These are the activations of a small network on made-up records, seen along a few directions, one row for each record.
Records have a field called POZ. Each example row is followed by its value.
The largest differences between rows may come from other fields.
In the rows, 500 means zero.
Strong random noise was added to every row along 6 fixed directions; ignore it. To show where, here is one row again and again, with new noise each time:
[560 517 412 412 535 428 694 545 482 548 601 556 512 481 656 541 366 515]
[363 371 522 347 514 578 472 580 583 502 459 591 435 383 593 536 477 459]
[464 457 303 264 442 316 727 478 567 589 477 549 483 585 572 671 331 549]
[508 608 436 566 504 391 764 402 538 484 541 536 615 522 453 443 251 583]
[627 515 521 594 315 566 519 370 349 549 538 437 562 415 186 177 548 494]
[324 325 376 254 537 372 462 589 492 559 426 532 421 509 529 712 509 500]
[687 456 559 415 565 648 548 394 614 515 447 456 438 507 532 335 595 535]
[544 489 571 591 729 527 468 471 474 442 490 442 522 492 454 396 559 564]

[381 607 578 794 651 451 471 464 345 378 482 414 624 461 265 378 508 621]
motu
[591 646 629 657 476 634 586 446 648 447 542 538 548 468 583 372 402 493]
mafu
[630 524 571 638 621 532 300 717 223 532 702 450 480 413 617 491 701 409]
mafu
[443 611 544 668 398 518 498 399 608 441 455 511 588 514 403 414 400 517]
nosib
[448 521 466 635 424 402 512 429 332 481 503 425 611 552 215 411 476 524]
lipez
[415 510 363 486 509 232 520 508 406 536 514 444 537 650 425 702 459 572]
lifa
[385 445 503 419 469 464 341 414 644 504 298 433 452 656 395 624 587 532]
nosib
[428 395 444 339 454 481 489 635 430 582 555 569 440 387 562 577 503 425]
kuvub
[499 550 547 620 619 488 607 557 436 434 578 557 555 476 616 467 460 520]
motu
[525 594 574 695 501 472 283 460 329 493 508 382 548 558 339 426 626 471]
tidup
[601 590 453 621 497 462 690 567 305 525 727 552 612 371 537 377 346 495]
besu
[279 378 503 359 304 599 527 514 615 508 422 635 485 338 436 465 378 442]
besu
[711 679 515 668 670 410 667 332 538 449 535 410 629 661 486 385 415 650]
lipez
[701 282 397 278 683 457 388 670 258 642 570 395 326 482 601 577 812 474]
kuvub
[481 478 425 417 299 414 527 426 519 566 461 472 485 578 382 534 491 519]
lifa
[397 485 520 492 335 548 338 423 586 502 363 487 471 518 411 493 551 449]
tidup

Which value of POZ does each new row have?
[764 632 537 548 478 594 611 606 460 558 724 543 494 449 804 457 482 427]
mafu
[467 499 274 374 636 206 750 444 535 532 459 483 547 690 518 722 324 643]
besu
[526 641 620 660 539 594 489 303 707 413 375 452 559 612 464 414 449 557]
tidup
[525 320 465 332 377 585 392 565 362 602 517 496 418 371 424 420 668 426]
besu
[491 451 343 292 503 293 567 384 690 547 349 430 417 752 535 722 509 609]
lifa
[720 460 341 325 445 432 675 424 474 635 514 445 458 583 477 493 543 544]
kuvub
[663 261 531 223 433 706 324 482 494 614 409 424 309 441 467 365 839 440]
besu
[608 531 487 409 355 543 560 467 609 568 493 511 456 553 583 522 505 467]
mafu
